Each row below holds a small network's activations on one input, seen along a few directions.
In each table, some parts of the input vary, and every possible input appears once, in random order.
Descriptions start from the smaller parts, as in this example, which fits no table here: values(2) and (point or line(9) or (line(6) and ring(8))).
Shared parts are said once, and a part with two or three values counts as separate values.

Other details of the inputs shift rows strongly along three fixed directions, in all tables alike. That doesn't count.

Rows:
R1: [  2 -16   0   1   2   8   8   8 -16  10  11]
R2: [-16   2  -4   0   7   2 -12  -3   7  -7   0]
R3: [  5 -10  12   0  -2   0  11   2 -18   9  -2]
R4: [  1 -19  -1   3   2   5   9   7 -13   8   9]
R5: [ 50   8   0  19 -43  -7 -23  -2  27 -10  25]
R6: [  1 -15   7   6   7   0   3  11 -10   9   8]
R7: [  3 -22  15   0  -1  -7   7   1  -6   3 -13]
R8: [ 31  -2 -19  -6  -5   2  16  23   7  12 -13]
R9: [-11  -1  -1  -4   0   2  -3 -12   4 -13 -15]
R10: [-16   0 -13  -2   4   7  -2  -8   2 -10  -6]
R11: [-10   7  -7   2  -1  11  -6  -4  -5  -2  13]
R12: [ 24  10 -25  -6 -11   2  -3   6  28  -9 -18]
R13: [24  3 -9 -5  9 -8 14 26 22 23 -7]
R14: [  2 -17  15   2   6 -10  -1   7  -6   9  -3]
R15: [ -6   4   0   1  -4   4  -1 -13  -2 -12  -7]
R16: [  0 -18  19  -7   7  -7  11   5   4   6   5]
R17: [ 4 -5 13  2  7  2 12  4 -8 19 17]
R18: [  4  -9  12   3   5  -7   3   7 -15  13   5]
R19: [ -6   3   3   2  -7  -5  -5 -15   1 -12  -9]
R20: [ -6  10   5   4   1  -5 -11  -8  -2  -5   3]
R21: [ -7   4   9   1  -3  -8 -11 -10   5  -9  -7]
R22: [-14   7   0   2   4  -3 -11  -4   3  -5   1]
R23: [ -4  10   4   4  -4   4 -10  -5  -5  -1  14]
R24: [-7  4 -8  0 -4 12 -1 -8 -6 -6  7]
R25: [-21   1 -10  -3   9   7  -9  -2   7  -6  -4]
R26: [-15   5   1  -1   6  -2 -12  -3   6  -5  -3]
R27: [ -2  10   8   4  -7  -5  -7 -11  -5  -6   4]
R28: [ 38  18  -3   6 -28  -5 -10   3  14   0   7]
R29: [-9 10  1  3  0  0 -9 -5 -3 -2  9]
R30: [  5 -15   4   1   0   8  12   3 -17   7   3]
R31: [  1 -15  16  -5   7  -8  13   5   0   7   8]
R32: [ -6   5  -3   0  -5   4   1 -12  -5  -9  -3]
R33: [  5  -7  15   1  -1  -2   9   4 -18  11  -2]
R34: [ -3  34 -26 -25  20  -1  16  20  19   9 -15]
R35: [-14   4  -5   3   5   0 -11  -4   4  -7   4]
R36: [-2 11  5  3 -3  0 -9 -8 -7 -1 10]
R37: [ 52   5  -6  21 -47  -4 -22  -3  25 -10  32]
R38: [ -1   8   7   4 -10  -4  -5 -13  -5  -7   1]
R39: [ -4   7   3   2  -9  -1  -1 -14  -5  -9  -2]
R40: [ -3  34 -24 -25  22  -2  14  20  23   7 -19]
R41: [-14   6 -11   1   3   8  -5  -3  -2  -3   8]
R42: [  0 -17  17   2  10  -5   7   4   5  13   6]
R43: [ -9  14   2   2   4   1  -1 -13   5   1  16]
R44: [ -9  13   5   4   4   1  -3 -13   9  -2  14]
R45: [ -5   5   8   4  -8  -8  -8 -14   1 -11  -7]
R46: [ 32  -4 -18  -4  -3   2  14  24  10  10 -16]
R47: [  2 -21   2   3   2   6   9   5 -11   5   2]
R48: [-19   3 -11   0   7   6  -8  -3   4  -6   0]
R49: [ 24   5 -16 -12   1   3  19  26   1  17 -20]
R50: [ -1   7  10   6  -9  -5  -7 -14  -2 -10  -2]
R51: [ -6   2   9   1  -6  -7  -9 -13   5 -11 -10]
R52: [  2 -14  16   3   3 -11   4   5 -10   8  -7]
R53: [  2 -11   6   3   4   4   4  11 -15  13  13]
R54: [  0 -28   4   1   2   4   6   5  -4   3  -4]
R55: [ -2  34 -23 -26  20   3  16  21  14  12 -14]
R56: [-21   0 -13  -6  12   7  -5  -4   6  -9  -8]
R57: [  0 -18   4   5   5   5   4  11 -10   9   7]
R58: [-12   3 -12  -1   0   9   0  -8  -4  -7   2]
R59: [  4  -9  17   4   3  -8   5   6 -13   8  -4]
R60: [  2 -14  13   4   6 -11   1   7  -9  10  -1]
R61: [-14   4 -12   0   6   9  -4  -5   0  -9   2]
R62: [  3 -22   9   1  -1  -3  10   1 -10   2 -10]
R63: [-11   0  -8  -1   2   5  -1 -11   2 -13  -8]
R64: [ -3   6   5   3  -8  -2  -4 -14  -2 -12  -5]
R65: [-19   2 -15  -3   9   6  -4  -5   3  -9  -3]
Each input here is: line(5) and (values(2) or ring(11)).
Question: Changing only the line(5) part turns R52 into R21. The same change can be made to R63. Which row results?
Answer: R12
Question: Changing only the line(5) part turns R2 into R35. The same change can be made to R54. Which row results?
Answer: R10
Question: A walk changes only the ring(11) part. It starts at R61 and steps to R57. List the rest of the walk in order.
Answer: R6, R5, R20, R59, R50, R64, R15, R46, R47
Question: A walk changes only the line(5) part. It starts at R55 and steps to R34. List the rest of the walk in order.
Answer: R40, R31, R16
Question: Which other rows does R17 become when the values(2) part takes its other values? List them by row number.
Answer: R55
Question: Which other rows agree with R58 in the line(5) part? List them by row number.
Answer: R4, R8, R18, R27, R29, R32, R34, R37, R38, R39, R41, R43
